[137 172 106 179 170 118 112 103  88 111 120 128 125 113 170  99  97 102
 140 149 153  93 119  87 104  96 145 128 152 139 139  98] -> pil
[161 139 101  93  95 154  70 133 173 143 142 159 103 105 119 103 136 166
 116 140 159 126 107  89 119 122 163 145  86 121 118 148] -> Guraf
[ 89 116 180 179 113 103 128 120 112 125 111  88 170 140 170 161 117  79
 144 136  99 145  86 122 107  89 163 119 126 129 134 116] -> kug
succ: [144]
[136]
find: [179 170 118 112 103  88 111 120 128 125 113 170]
pil
find: [137 172 106 179 170 118 112 103  88 111 120 128 125 113 170  99  97 102
 140 149 153  93 119  87 104  96 145 128 152 139 139  98]
pil
find: [126 107  89 119 122 163 145  86]
Guraf

[104  92 113 104  95 113 131 131 142 130 112 171 117 116 145 108  97] = Rufe
[104 171 113  68  95 113 171 131 115 130 112 171 171 116 145 108  97] = Gobe
[114 127 108 137 153 131 157  99 141 144 124 101 131 118 109 147  99] = togiz
all Rufe: [104]
1 4
all Gobe: [171]
2 7 12 13

[ 87 147 139 117 133 139 107 147 101 151 127 134 137 122 107 118 100 111
 144 133  68 131 103  99 105 114 105 143 108  98 119 131 101 131 118 145
  54 175 115 123  89 135 135 153 180 126 123 118  94] = Zugo
[ 87 147 139 117 133 139 107 135 101 151 127 134 137 122 107 118 100 111
 144 133  97 131 103  99 105 114 105 143 120 146 119 131 134 131 118 145
  54 175 115 123  89 135 135 153 180 126 123 118  94] = ligi
[ 87 147 139 117 133 139 107  97 101 151 127 134 137 122 107 118 100 111
 175 133  68 131 103  99 105 114 105 143 108 146 119 131 101 131 118 145
 101 175 174 123  89 135 135 153 180 126 123 106  94] = rola
find: [ 87 147 139 117 133 139 107 135 101 151 127 134 137 122 107 118 100 111
 144 133  97 131 103  99 105 114 105 143 120 146 119 131 134 131 118 145
  54 175 115 123  89 135 135 153 180 126 123 118  94]
ligi
find: [ 87 147 139 117 133 139 107  97 101 151 127 134 137 122 107 118 100 111
 175 133  68 131 103  99 105 114 105 143 108 146 119 131 101 131 118 145
 101 175 174 123  89 135 135 153 180 126 123 106  94]
rola
find: [ 87 147 139 117 133 139 107 147 101 151 127 134 137 122 107 118 100 111
 144 133  68 131 103  99 105 114 105 143 108  98 119 131 101 131 118 145
  54 175 115 123  89 135 135 153 180 126 123 118  94]
Zugo

[164 101 129 113 168 176 163  81 133 142 163  98 165 165 151 106  89 129
  76 144 130 117 122 103 171  97 125 130 118 160 123 125 124 170 100 157
  89 155 165 123 156 136 134 122 148 105  95 105 168 155 173 147 103 141]  Bolev
[123 151  39 111 157  99  91 143 104 121 131 156 107 143 137  96 127 121
 139  91 145 130  82 118 150  71 139 122 142 154 140 115 114  98 162 155
 127 131  81 147 154 102 161 161 101 129 130 129  98 127  65 117 122 112]  rosoz
[145 101 180 100 139 100 104 129 142 123 115 132 138 140 147 112 136 137
 131 147  94  99 174 147 125 134 140 132 178 197 134  85 112 126 129 134
 124 112 156 104 151 105 188 125 108 147 125 132 159 119 150 128 118 213]  tor
[157 150 151  96 132 155 105 106 187 131 113 137 102 133 169 113 125 167
 100 129  95 158 159 130  78 108 117 128 124 149 148 131 158 167  71 106
 124 155 125  93 170 115 141  95 112 137 167 126 127 124 176 147  92 119]  Viv
[118 161  64 156 118 157 134 113 111 124 144 151 113 123 125 126 128 106
 139  92 173 155  87 121 114 118 108 123  82  55 130 173 157 124 121 117
 134 150 109 165 126 161  85 130 154 108 146 104  99 128 118 100 132  49]  kovu
[111 131  90  97 160 115 100 135 131 122 111 104 109 146 164 100 106 183
  61  92  86 122  95 126 158  97 130  95 160 179 140 128 122 109 126 151
 105 125  84 115 132 127 173 154 109 136  92 105 118  98 116 139  87 136]  pefum
[ 83 164  74 152 115 101 112 169  97 104 116 134 119 125 117 143 142 128
 136  86 139 118  81 135 138 128 122 120 112  98 109 143 117  74 168 134
 156 109  86 151 119 130 105 144 138 128 112 137  72 109  75 107 136  91]  gezo
[166  96 142 103 157 171 170  83 127 154 159 108 153 152 164 107 102 120
  73 133 123 126 125 104 164  94 125 118 136 155 115 121 123 164  97 145
  80 148 162 120 104 109 132 126 136 107 106 104 171 145 166 153  96 140]  tok
[148 126 174 164  97 163 153 115 125 138 150 152 132 112  91 165 143  84
 187 162 171 140 161 132 101 154 118 158 101  84 114 135 127 148 128 112
 145 119 173 141 121 136  91  87 131 127 155 150 149 154 131 135 191 129]  Gane
[108 137  74 103 152 111  99 145 141 122 117  99 124 152 169 103 111 177
  69  96  97 116  89 131 156  98 146  99 143 178 140 121 141 117 122 155
 115 144  81 119 129 129 179 162 110 137 103 111 114  92 113 139  78 133]  difad
[133  84  96 128 173 113 138 137  98 138 152 132 148 150 106 108 131  70
 148 132 166 105  90 131 180  82 137 140 156 138 131 107  95 111 166 182
 113 107 121 143 112 105 161 172 119 121 117 116 141 151  81 128 143 152]  malef
[132 145  98 125 133  67  77 169 146 128 114 176  91 128 121 108 132 124
 174 132 130 142 133 143  89 101 141 120 147 148 153 118 116 114 152 126
 155 124  93 118 175  94 177 147  80 152 162 146 104 112  72 132 154 147]  Noru
succ: [55]
[130]
find: [133  84  96 128 173 113 138 137  98 138 152 132 148 150 106 108 131  70
 148 132 166 105  90 131 180  82 137 140 156 138 131 107  95 111 166 182
 113 107 121 143 112 105 161 172 119 121 117 116 141 151  81 128 143 152]
malef

[ 57  82  78 135 159 106] : duso
[133  82  78 135 159  97] : Kepel
[129 108 171  60 132 118] : fidi
[138 133 174  97 129 116] : gidag
both fidi gidag: 
[129]
find: [ 82  78 135 159  97]
Kepel
find: [133  82  78 135 159  97]
Kepel
find: [ 57  82  78 135 159]
duso

